Each row below holds a small network's activations on one input, seen along a few directions.
Each table varies a few parts of the input and shows all the possible inputs, shuffled.
A made-up example of a description, with smaller parts first: line(6) and (point or (values(2) and ring(5)) or ring(11)).
Shared parts are said once, and a part with two or three values counts as separate values.
In the rows, 128 means zero.

Other details of the inputs shift rows strongly along three fixed directions, in all tables alike. That doesn't count.

Rows:
r1: [ 91 146  53 167 150 109  91 192  17  86  98 111 115 189]
r2: [171  58 132  79  98 136  74 121 194  94 145  76 154  83]
r3: [ 91 141  74 110 150 132  72 227  27  92 103 114  79 190]
r4: [109 117 104 137 141 136  49 228  66  95 110 132 112 153]
r5: [111 149  38 153 153 104 107 189  28  76 123 124  83 175]
r6: [193  72  86 111  90 124 122  88 167  74 148  65 152  83]
r7: [102 131  76 185 140 115  64 194  42  97 103 124 149 160]
r8: [110 142 176 103 140 157 144  72 192 178 166 134 111 102]
r9: [ 71 156 162  82 120 118 146  46  67 168 136 117 171 166]
r10: [148  54  99 104  85 181  94 119 198  94 155  97 148 100]
r11: [147  79 131  81 112 150  87 134 206  81 175  87 179  86]
r12: [144 120 206 147 149  98 188 197 163 161  78 219 147  98]
r13: [ 87 174 172 155 117 138 129  44 116 172 145 106 146 155]
r14: [ 70 147 131 102 117 150 144  25  63 176 125 131 131 177]
r15: [151  84  92 174  70 167  94  89 182  73 143  77 171 109]
r16: [112 181 162 151 118 141 137  42 148 162 163 124 121 112]
r17: [154 113 123 124 109 177  65 128 211  83 187  78 122  83]
r18: [120 169 199 137 130 162 137  83 208 169 157 111 117 126]
r19: [ 65 168 166 129 103 135 121  38  65 171 135 112 126 169]
r20: [153  68 112  73  83 161 108 132 204  78 145  91 178 104]
r21: [146  61  93 149  85 156  93  88 162  92 169  92 180  74]
r22: [ 65 172 135  63 125 115 173  43  47 158 129 102 136 191]
r23: [180 144 178 140 180  84 160 183 184 166  93 206  98  71]
r24: [114 145  31 107 164  85 130 199  23  76 118 132 123 172]
r25: [165 122 157 172 147 110 235 187 188 167  98 209  78  89]
r26: [138 175 144 160 175  86 177 158 119 154 113 208 149 100]
r27: [216 112 175 194 128  86 213 141 174 163  58 227 141  72]
r28: [143 118  79 145 158  99  95 204  78  82 128 155 181 112]
r29: [ 58 181 141 109 113 130 147  34  43 159 132  96  92 199]
r30: [104 140  48  67 168 101 116 239  55  89 108 122 104 174]
r31: [157  65  75 141  87 155 127  88 166  74 167  80 151  83]
r32: [108 157 143 133 135 141 148  38 145 174 167 134 135 104]
r33: [147 101 115  77 127 151  88 133 217  81 183  86 163  78]
r34: [135 105  66 170 158 121  81 189  74 100 133 157 153 105]
r35: [ 91 172 171 142 110 138 125  40 105 167 151 120 129 140]
r36: [ 66 160 200 109 115 154 117  79 116 181 129  99 121 191]
r37: [155 143 209 193 144 124 156 185 172 161 103 207 101  94]
r38: [167 129 135 206 148  93 242 147 150 152 103 216  97  90]
r39: [178 142 179 194 130 111 227 192 199 152  96 200  64  95]
r40: [137  87  95 142 163 136  73 226 122 100 132 156 130 103]
r41: [197  84  67 107  97 115 135  88 178  71 163  64 133  88]
r42: [154  77 117 123  67 182  81 124 201  81 151  84 132 110]
r43: [ 80 121  54  89 169 130  83 222  16 108 105 126  93 184]
r44: [148 102  77  82 153 110  71 217  72 102  76 142 119 154]
r45: [172 167 146 162 180  72 160 147 119 168 100 202 123  92]
r46: [ 76 162 144  70 115 132 157  38  63 162 119 126 160 186]
r47: [195 118 189 148 147  84 218 188 180 166  54 205  94  80]
r48: [147 113 116 177 148 139  65 236 145  89 123 132 134 124]
r49: [ 66 129 181  81 124 152 129  70 110 189 140 124 119 159]
r50: [158  82  93 161  63 168  92  85 172  70 150  90 155  96]
r51: [129 133  45  65 176  87  98 226  48 100  95 115  76 167]
r52: [ 63 188 148  89 126 138 158  79 111 174 136  78  73 214]
r53: [127 135 198  67 137 117 127  66 161 177 132 121 119 124]
r54: [106 148 163  84 123 103 130  34  73 181 123 110 145 156]
r55: [ 63 168 175  98 110 161 125  71 113 180 114 109 108 214]
r56: [129 152 167  97 131 104 132  35 111 177 140 117 146 130]
r57: [151  86 116 134  82 172 105 135 207  77 155  50 133 120]
r58: [132 187 153 217 167 107 156 151 127 162 109 187 124 118]
r59: [166 152 156 241 138  89 235 154 172 143  93 196  97 110]
r60: [154  75 109  73  89 152 129 137 200  72 153  68 159  94]
Description of these inputs: values(2) and line(5) and line(6).
Changing only the line(5) part turns r44 into r55. The same change can be made to r6. Which row results? -> r1
Change only the line(5) part in r4. List by row number the other rows that result. -> r2, r12, r36, r49
Change only the values(2) part in r58. List by row number the other rows that result. -> r18
Start at r30 and move only the line(6) part, one step at a time. The first step leads to r60. Which rows follow, in order? -> r20, r12, r11, r33
Start at r15 and move only the line(5) part, one step at a time. The first step leads to r50. Which rows follow, in order? -> r14, r46, r27
Change only the line(6) part in r5. List by row number the other rows that result. -> r16, r19, r29, r35, r50

Rows:
r61: [152 130 136 166 158 106 129 186 122 135  99 176 126 109]
r62: [132 110 145  95 102 144 128  81 172 129 149 103 153 109]
r63: [131 142 110 144 162 109 125 180 102 126 121 154 125 128]
r64: [157  83 144 104  86 149 140  84 206 112 156  97 156  91]
r65: [110 156 166 128 133 117 187 100 132 169 114 146 105 145]
r66: [ 74 165 132  64 137 125 136  65  70 156 141  97 110 183]
r67: [ 66 172 142  90 134 136 119  70  85 160 155  97 112 176]
r68: [101 161 163 124 130 133 142  83 128 167 134 134 110 147]
r69: [135 126 142 166 149 117 131 196 127 129 101 184 130 116]
r70: [177  66  65 145  92 162  82 164 199  38 173  67 152  77]
r71: [155 128 132 156 152 100 136 185 118 133  94 177 123 104]
r72: [139 120 137 110 108 149 121  67 182 128 163  91 141 110]
r73: [145  96 119 162  81 153 144  42 170 117 164 106 162  86]
r74: [164 128 181 171 120 117 206 124 197 161 101 178 111  96]
r75: [ 98 127  83  90 149 132  64 163  67 106 132 107 143 163]
r76: [159 113 146 180 135 123 155 206 155 124  92 188 128 102]
r77: [130 132 123 153 143 122 116 182  98 124 101 150 111 139]
r78: [154  82  85 139 111 149  57 156 158  66 158  84 147  96]
r79: [125 104 145 100  93 152 136  84 175 126 146  92 144 123]
r80: [126 117  98 125 133 122 100 168  95 109 113 117 119 144]
r81: [ 99 143  58 136 131 117  71 137  27  85 126  93 151 178]
r82: [150 136 122 155 158  99 152 187 121 126 105 176 123 104]
r83: [103 160 161 120 122 139 155  83 126 167 126 129 103 157]
r84: [111 160 155 102 134 121 152  79 121 167 126 135 116 141]
r85: [107 126  61  81 145 124  73 153  53  94 131  94 117 170]
r86: [127 145 175 122 131 110 171 101 122 174 108 155 111 135]
Describe the family of inputs behind these rows. -> values(2) or (line(4) and ring(6))
Change only the ring(6) part in r80. List by row number the other rows that result. -> r61, r71, r77, r78, r86

Rows:
r87: [110 135  63  90 126 137  45 103  69  84 160  58 156 159]
r88: [113 106  94  93 111 165  63 119 138  91 157  67 134 151]
r89: [177  71  96 198 115 117 138 203 148  80  94 166 154  88]
r90: [177  99 112 176 147 125 128 229 180  94 122 160 129  82]
r91: [191  84 130 162 128 114 125 227 183  90  97 166 153  73]
r92: [179  93  89 210 129 123 124 199 152  80 105 165 144  86]
r93: [109 127  61  73 132 122  66 111  72  87 164  63 163 149]
r94: [ 82 191 165 150 164 114 138 159  69 179 100 174  75 182]
r95: [142 139 204 109 104 143 152  51 216 160 149 114 138 107]
r96: [183  97 111 170 142 130 123 223 181  90 116 173 130  76]
r97: [131 137 192  87 115 129 164  63 203 160 149 116 143 103]
r98: [ 87 172 137 137 169  95 174 135  49 171  92 185 115 175]
r99: [ 81 176 153 168 147 104 160 136  40 167  88 174  98 177]
r100: [ 99 174 156 132 157  86 159 135  39 172  76 180 129 172]
r101: [ 94 136  52 120 116 155  50 103  75  90 161  55 134 163]
r102: [174  94 105 146 147 119 138 227 175  94 121 172 137  69]
r103: [ 90 170 162  95 185  91 139 155  65 192  90 187  98 153]
r104: [138 117 199 130  81 161 169  61 220 163 144 109 131 111]
r105: [ 93 187 135 145 168 106 161 131  46 173  95 189 107 166]
r106: [110 102  90  74 121 154  80 128 137  91 160  71 141 141]
r107: [172 102 119 181 146 123 129 229 175  88 128 159 120  81]
r108: [131 107 196 112  82 158 172  61 210 162 133 115 138 116]
r109: [135 138 194 141  92 161 157  52 224 166 155 110 120 112]
r110: [205  90  98 196 142 110 102 193 152  92 115 169 147  57]
r111: [137 117 182 114  96 131 153  25 153 166 137 119 148 111]
r112: [135 112 190  99  88 156 176  63 210 158 143 121 139 103]
r113: [113 111  58  70 136 126  50 101  69  97 168  67 152 137]
r114: [146 122 203 109 105 146 140  42 217 170 149 118 127  92]
r115: [170 113  93 230 127 122 117 201 149  82 119 158 124  78]
r116: [ 99 120  46  73 130 137  79 113  71  85 170  74 152 149]
r117: [ 81 174 171 138 154 114 149 164  62 178  90 173  86 186]
r118: [151 136 143  96  90 112 221  35 175 150 129 103  85 136]
r119: [ 96 127  51 101 128 144  67 112  75  86 169  57 143 158]
r120: [ 94 114  60 109 105 153  60 109  69  82 150  53 145 168]
r121: [ 84 189 145 159 171  98 166 138  47 168 108 174  96 166]
r122: [121 124 164 115  88 140 180  38 156 154 141 124 148 120]
r123: [142 103  73  49 115 142 110 135 137  81 145  39  86 145]
r124: [ 94 159 172 103 166 101 135 155  57 191  74 186 102 165]
Describe the family of inputs behind these rows. -> values(2) and (point or (values(3) and line(6)))
Change only the line(6) part in r107. List by row number the other rows that result. -> r90, r97, r102, r103, r106
Change only the values(3) part in r107. List by row number the other rows that result. -> r94, r117
Start at r110 and move only the line(6) part, one step at a time. The first step leads to r87. Which rows follow, in order? -> r105, r92, r101, r115

Rows:
r125: [144 138 180 164 142 114 171 159 151 161  91 192 127 111]
r126: [155 129 152 182 148 113 154 183 162 135 113 186 128  89]
r127: [145  94 112 118 103 154  80 115 176  89 170  77 159  97]
r128: [ 92 180 157 118 167 104 176 126  78 184  99 177 100 164]
r129: [100 126 112  68 115 138 107  89 101 125 137  87 129 162]
r130: [160 145 199 182 144 109 189 152 177 176  92 210 123  92]
r131: [121 128  53 107 164 113  66 202  56  89 120 124 120 148]
r132: [184  70  83 172  91 140 110 114 180  72 149  99 171  69]
r133: [ 88 121 100  65 110 156  71  98  96 110 148  66 130 171]
r134: [142  93  99 102 103 143 107 123 156  90 147  91 153 114]
r135: [ 83 163 122 125 167 117 122 165  61 146 116 151 109 169]
r136: [162 127 154 171 146 112 151 182 160 140 104 180 107  96]
r137: [150 102 114 112 113 137 124 116 169 107 151  96 123 104]
r138: [157 109 127 143 138 106 145 190 130 120  96 164 116 113]
r139: [138 129  98 145 160 106 116 193 102 109 120 156 132 117]
r140: [106 130  74 110 162 109  80 196  43  98 113 129 138 159]
r141: [ 97 153 118 104 159 107 137 164  54 148  99 146  91 174]
r142: [ 88 185 160 168 145 107 164 109  55 176 100 175 106 165]
r143: [154 132 218 139 101 142 181  49 226 180 136 143 131  89]
r144: [106 160 209 111 112 144 190  32 179 199 137 134 107 132]
r145: [140 125 145 107 114 135 131  83 164 135 147 110 145 111]
r146: [131 123 110 140 146 121 120 203 103 118 104 149 102 137]
r147: [138 136 155 136 151  98 154 162 108 153  90 173 110 132]
r148: [101 131 118  72 119 138 101  82 105 127 144  85 144 155]
r149: [153 100  86 151 138 129 105 224 128  86 109 147 122 114]
r150: [ 97 137 148  86 112 135 143  67 124 146 146 100 139 148]
r151: [179  91  90 216 126 120 115 193 142  87 108 161 150  80]
r152: [ 74 171 185  80 123 141 155  36 120 194 142 105  92 173]
r153: [170 100 147 136 104 134 139  99 207 115 156 114 160  72]
r154: [166 116 129 222 127 119 162 159 153 126 105 189 139  91]
r155: [ 97 143  74 116 165 126  80 198  54 106 119 130 115 167]
r156: [115 100  52  71 115 150  65 136  99  73 155  58 135 149]
r157: [126 124  59 108 162 111  61 202  53  90 114 125 127 149]
r158: [167 104 129 174  91 138 163  80 190 108 152 125 153  82]
r159: [ 80 158 169  84 112 152 152  49 131 172 146 101 119 166]
r160: [ 72 150 156  75 116 148 110  52 106 156 153  82 138 170]
r161: [ 88 152 182  80 113 146 134  40 128 177 136 103 122 163]
r162: [ 99 129 109  72 121 148  61  95  99 118 157  62 123 162]
r163: [ 77 160 143  73 123 151 107  54 112 156 158  85 123 167]
r164: [104 157 167 123 155 110 140 146  83 171  91 164  99 163]
r165: [110 150  88 155 146 107 116 148  40 115 115 143 125 153]
r166: [ 87 163 170  83 120 147 132  42 131 176 148 103 111 158]
r167: [172  91 117 166 132 119 122 221 153  98 100 161 121  97]
r168: [ 96 122  73 116 106 149  55  86  72  93 162  55 144 152]
r169: [183  76  88 174  89 136 108 117 174  70 155  95 165  63]
r170: [132 161 166 191 141 100 208 106 112 183  90 206 123 128]
r171: [152 100 106 103 115 133  90 121 150  98 151  86 136 110]
r172: [151  90 102 102 109 140  93 121 153  90 144  90 150 109]
r173: [159  97 143 136  98 141 164 105 210 113 154 114 149  82]
r174: [ 90 176 158 115 159 107 181 130  75 182  93 175 102 171]
r175: [117 143  59 141 148 118  70 205  59  78 112 100 111 176]
r176: [126 148 133 193 137 115 158 144 104 138 109 179 123 131]
r177: [159  84 131 129  90 157 121 119 208  97 150 101 155  90]
r178: [101 178 164 115 166  96 164 127  77 187  97 173  88 161]
r179: [148  91 129 133  93 157 128 115 204  97 164  93 151  92]
r180: [112 112 133 104 100 152 111  95 154 115 157  86 147 130]
r181: [142 102  90 102 116 143 103 122 151  94 154  88 133 113]
r182: [170 101  96 172 148 111 135 214 150  89 121 163 138  83]
r183: [161 155 157 183 136  95 195 150 151 146  91 171 108 120]
r184: [165 122 183 141 107 133 186  72 227 152 144 142 140  72]
Describe the family of inputs behind these rows. -> values(2) and (point or ring(5) or (line(4) and ring(6)))
Changing only the values(2) part turns r137 into r152. The same change can be made to r129. Which row results? -> r133
Changing only the values(2) part turns r159 into r174. The same change can be made to r168. Which row results? -> r169
Start at r176 and move only the ring(5) part, one step at a time. The first step leads to r142. Which rows follow, in order? -> r168, r151, r154
Change only the values(2) part in r175. List by row number the other rows that result. -> r183
Change only the ring(6) part in r138. List by row number the other rows that result. -> r137, r141, r147, r171, r178
